Each row below holds a small network's activations on one record, seen along a few directions.
Each row is followed by the record's values for the fields C, B, D, T, Z.
Not every record has every field; a missing one is left out.
Other fields move the rows too, some of them a lot.
Random noise pushes rows far along 3 fixed directions. That doesn't count. These rows show it; they differ only by the noise:
[-145   33 -107  308  372 -289  288 -134   -6  -52 -113  172  430    9
   70  -52 -235  300  -15  458  273]
[-330  235  344  435  128  266  150  -32  397  202  199  -78  223   95
 -124 -194 -295 -101  158  606  244]
[ 265  148 -286  101  503 -502 -333 -342  264   67  -64  174  175  413
  198   72 -440  413 -338  -33  351]
[  57  -58 -146  515  268 -212   96 -193  307  443   -7  526  511  245
 -112  -56 -369  107 -274  479  422]
[-354  232  314  390  166  206  202  -28  305   92  153 -119  229   41
  -77 -183 -265  -33  192  595  220]

[ 214 -189 -307  180  149 -326   87 -136 -100  167 -122  540  370   20
  -37   28 -127  168 -238   43  178]	C=c1, B=b1, D=d2, T=t1, Z=z3
[ 189  -37   65  -94 -288  265 -470   -1  368  559  209  201 -193  342
 -248   99    6 -380 -313  -71   42]	C=c6, B=b1, D=d1, T=t1, Z=z1
[  87 -179  101   20 -237  162  218  102  129  291    5  505  138 -131
 -275 -163   56 -240 -278  260   40]	C=c2, B=b1, D=d1, T=t2, Z=z1
[ -34   93 -128   14  161 -173   -6  -50  -71 -140  -72 -147   69   14
   15   28    5  206   -9   30   38]	C=c4, B=b1, D=d3, T=t3, Z=z1
[-297  -27   63  255 -110  122  219  169 -232  -98  -15 -386   68 -218
  -33   68  242  -44  420   37 -144]	C=c2, B=b4, D=d1, Z=z2
[-287  198  416  514  -27  393  216   12  387  210  219  -42   96    2
 -126 -296 -273 -258  261  441  147]	C=c3, B=b4, D=d2, Z=z2
[ 149 -377   77  253 -248  144  496  154  109  430  -80  802  378 -271
 -369 -193   72 -309 -305  398   74]	C=c2, B=b1, D=d2, T=t1, Z=z3
[ -48 -165  -38  244 -145  123  -42   -4  131  400   75  179  144  162
 -178  139   -2 -172  -88  200   34]	C=c6, B=b3, D=d3
[  -2 -384  -98  193 -166   18  524  120 -132  270 -113  647  375 -215
 -234  -79  114 -188 -143  367   35]	C=c5, B=b4, D=d2, T=t3
[  72  330  -35  296  272  -65 -637 -364  661  408  261  -19   45  671
   37   85 -550  143 -348  115  359]	C=c4, B=b4, D=d3, Z=z3
[-120 -133 -481   24  222 -504  197   10 -735 -464 -364 -249  160 -182
  325  270  242  424  336 -287 -147]	C=c5, B=b4, D=d1, Z=z2
[-252  152  167 -125 -246  340 -374   66   90   98  209 -474 -298  205
  -90  159  123 -247  185  -59 -145]	C=c6, B=b4, D=d1, Z=z1
[ 104 -149  -44  -57  -48  -50   69   46  -39   96  -99  259   62  -59
   -8  -34    8  -39 -128   -7   35]	C=c2, B=b2
[ 183 -257 -374   77  122 -433  170   25 -377 -109 -314  246  245 -143
   66  130  124  180  -13 -227  -22]	C=c5, B=b4, D=d2, Z=z1
[-218  -93 -333   67  274 -486  526   64 -825 -695 -462 -302  246 -516
  346  121  237  432  476 -168 -189]	C=c4, B=b4, D=d1, Z=z3
[   9 -210 -124  297   -2 -153  448  164 -396 -124 -302   46  188 -361
   97  -88  184   -8  298 -104  -90]	C=c5, B=b2
[-305   -6   15  156  115  -28  447   44 -329 -311  -77  -45  231 -321
   52 -128   46  174  302  278  -15]	C=c1, B=b1, D=d3, T=t3, Z=z2
[   8  235  132 -324  111   46 -282  -80   70 -259  141 -357 -303  141
  178   -2  -67  167   58 -143  -63]	C=c1, B=b4, D=d1, T=t2
[  -4  -75 -157   82   33 -163   56  102 -283 -188 -158 -163   26 -149
  119   76  121   93  215 -248 -109]	C=c5, B=b4, D=d1, Z=z1
[-274   64  254  338 -194  379  206  124   66  148  126 -143   79 -163
 -171  -94   24 -286  336  160  -59]	C=c4, B=b4, D=d3, Z=z2
[ 278 -233  -63  164  -32  -68  237   -9  186  398  -63  772  287  -18
 -201 -141  -99 -147 -405  238  204]	C=c4, B=b1, D=d2, T=t2, Z=z1
[ 222  175   41 -279  281 -196   -8 -133  117 -264  -48   94  -64  -32
  151 -120 -181  237 -196  -67  105]	C=c4, B=b1, D=d2, T=t2, Z=z2
[ 157 -145 -168 -266  -19 -133   25   15 -183  -64  -96  223   -9  -85
  -18   81  125   57 -151 -146  -59]	C=c6, B=b1, D=d1, T=t3, Z=z2
[ -78   40  276 -149 -329  449 -197  124  242  278  259  -21 -201  124
 -211  -16   32 -371   -5   57  -41]	C=c6, B=b2
[  11  232  248 -330  -57  182 -339    7  151 -170  101 -469 -449   61
   82  -11   12  -83  101 -301 -175]	C=c2, B=b4, D=d1, T=t3
[ 240  220  -38 -123  395 -274 -109 -219  199 -227  -57  -25  -52   78
  260 -109 -276  338 -215  -30  193]	C=c4, B=b1, D=d1, T=t2, Z=z2
[-158 -372 -273  177  -65 -144  488   80 -357  166 -191  529  420  -50
 -115   44  145   45  -90  513  101]	C=c3, B=b2
[-108   16  103 -271  -26   65   76   84 -127 -287  -20 -160 -144 -186
   47  -33   89   53   78  -46 -152]	C=c2, B=b4, D=d3, T=t3
[-210  -31  -54 -264  -92   38  -50   62 -205 -193    0 -243 -108   26
   35  203  148   58  106    6 -163]	C=c6, B=b3, D=d1
[ 256  -95 -239  159   81 -224 -157 -200   73  228   14  217  130  185
   -7   87  -74   52 -210 -160  130]	C=c1, B=b1, D=d2, T=t3, Z=z3
[ 213  154  195 -443  -40  107 -327   21  220  -89   95  -65 -362   56
    5  -70  -39  -69 -166 -316  -78]	C=c2, B=b1, D=d2, T=t2, Z=z1
[ -30   88   40 -263  -55   73 -185   15  -75 -128   36 -231 -184   19
  -15  119   90  -56  129 -235 -128]	C=c6, B=b4, D=d2, Z=z2
[ 350 -389 -250   12   -9 -294  329    2 -148  180 -276  803  347 -216
 -150  -53   65   18 -386   44   96]	C=c2, B=b1, D=d2, T=t2, Z=z3
[ 146  167  116  400  -40  115 -241    3  208   88    0 -445 -230   21
   90 -123  -77 -205  355 -514  -75]	C=c5, B=b4, D=d1, Z=z2
[-236  145  190   53  -24  172   56   -1  -18  -64   98 -162  -18    1
  -31  -48   20  -38  186  205  -31]	C=c1, B=b1, D=d2, T=t2, Z=z3
[ 336 -334 -483 -384   23 -411 -170 -124 -269   31 -171  360   52  100
   33  290  142  192 -393 -255    6]	C=c6, B=b4, D=d1, T=t3
[-155   35   32  175   70    4  140   11 -131  -88  -12  -62  115  -87
   41  -24  -19   77  201  117   -5]	C=c1, B=b1, D=d3, T=t1, Z=z3
[ 323  -99 -188  118  -14 -181 -305 -161  247  330   28  225  -18  271
  -65  112  -64   20 -391 -183  127]	C=c2, B=b1, D=d3, T=t3, Z=z2
[ 412 -206 -291 -169   58 -343 -152 -124   18   80  -89  294   -3  126
   68  128   29  183 -428 -200   84]	C=c2, B=b4, D=d1, T=t2
[ 383  -30  -98 -342   63 -194 -332 -103   95  -64  -61   18 -244   86
   97   56  -40  104 -266 -461  -56]	C=c2, B=b4, D=d3, T=t3
[  -1  -86   30   10 -221  187    9    9  129  305  105  194   29   77
 -181   -2   67 -220 -161  188   33]	C=c4, B=b4, D=d1, T=t2
[-175   69  228  175   28  193  388   53   66  -41   49  -28  173 -245
  -97 -208    7  -14  149  415   87]	C=c4, B=b1, D=d1, T=t2, Z=z2
[  14   77  151 -447  -75  102 -140   24   90 -156   57  -82 -265   32
  -38   -1   43  -35 -148  -56 -132]	C=c2, B=b4, D=d2, T=t3

Which values does each new row have?
[-326  -33  278  232 -215  356  477  273 -193 -148   13 -354  -12 -390
  -57 -168  311 -239  494  238 -195]	C=c5, B=b4, D=d1, T=t2
[ 178    1 -100  -48  113 -142 -150 -124   92   81   11  216   13  185
   17  -18 -110   91 -201  -31  122]	C=c1, B=b1, D=d2, T=t2, Z=z1
[ -33  194 -159 -637   72 -175 -596  -82 -233 -415  -11 -599 -452  267
  268  382  105  266   60 -501 -241]	C=c6, B=b3, D=d1
[ 153  -85 -331  -59  150 -322 -124 -166 -124   23   -8  255  157  134
   47  118  -60  225 -221 -112  126]	C=c1, B=b1, D=d2, T=t3, Z=z1
[ 134  -70 -281   62  171 -426 -125 -192  -61  -20 -131   93  137  154
  111  213  -45  261 -226 -126   88]	C=c2, B=b4, D=d2, Z=z3
[ 169  128   22   75   41  -57 -256   -3   60 -109  -75 -324 -221   30
  146   13  -48  -40  179 -526 -129]	C=c5, B=b4, D=d2, Z=z3
[   0 -118  -75 -420  128 -270  382   97 -456 -550 -286   52   14 -417
  190  -21  230  287   -7  -23 -149]	C=c2, B=b1, D=d1, T=t2, Z=z1
[-282  174  398 -245  -87  266  210  162  -93 -439   13 -532 -283 -301
  127 -151  147  -61  363   13 -219]	C=c2, B=b2
[ -97  103   31  295   21   18  -61   12  -74  -81  -51 -397  -57  -28
  137   56   -6  -25  359 -284 -138]	C=c5, B=b4, D=d3, Z=z3
[-271  -28  486  242 -278  530  474  236  147  204  122  157  124 -351
 -312 -288  100 -453  196  465  -44]	C=c2, B=b1, D=d2, T=t2, Z=z3
[  67  311   25 -226  148  -79 -535 -180   70 -233   81 -525 -365  241
  254  110 -107  177   77 -411  -68]	C=c1, B=b1, D=d1, T=t1, Z=z3
[-172 -244  164  240 -440  496   63  126  309  792  257  477  189  211
 -523   29  105 -555 -204  594   96]	C=c6, B=b4, D=d2, T=t3
[ -48  246  249 -451  -23  138 -176  157 -114 -521  -30 -664 -533 -120
  259  -41  123  -11  329 -455 -291]	C=c5, B=b2
[ 241 -235 -552   48  220 -587  -82 -226 -284   92 -225  425  296  251
  137  217  -61  404 -302  -90  170]	C=c1, B=b2
[ 241  116  124   57   -7   67 -287  -19  260  101   12 -158 -231   73
   32  -55 -114  -89   36 -404  -59]	C=c2, B=b4, D=d1, Z=z2
[-218   33  -24  159   -3  -67  191   36 -264 -224 -118 -245   83 -160
   92   30  100   35  285  -38 -131]	C=c5, B=b4, D=d2, Z=z3
[ 148 -486 -155  188 -174  -55  488  165 -231  238 -232  608  341 -342
 -202  -74  202 -186  -99  173   -4]	C=c5, B=b4, D=d1, T=t3
[ 206 -165 -289  107  255 -432  336  -95 -142  -87 -230  391  346 -155
   42  -58  -25  281 -231   96  153]	C=c4, B=b1, D=d2, T=t3, Z=z1
[ 167 -184 -318 -397  258 -454  107  -97 -304 -250 -200  338  123  -61
  167  127   19  332 -283  -19   41]	C=c6, B=b4, D=d2, T=t3
[ 235   82  126 -292  -20   31 -118   69    2 -279  -47 -275 -348 -156
  158  -98   84  -33   81 -426 -180]	C=c5, B=b4, D=d1, T=t2
[-281 -106  100  -52 -306  326  127  197  -58  177  114   50   20  -12
 -177   25  166 -260   55  281  -46]	C=c6, B=b2
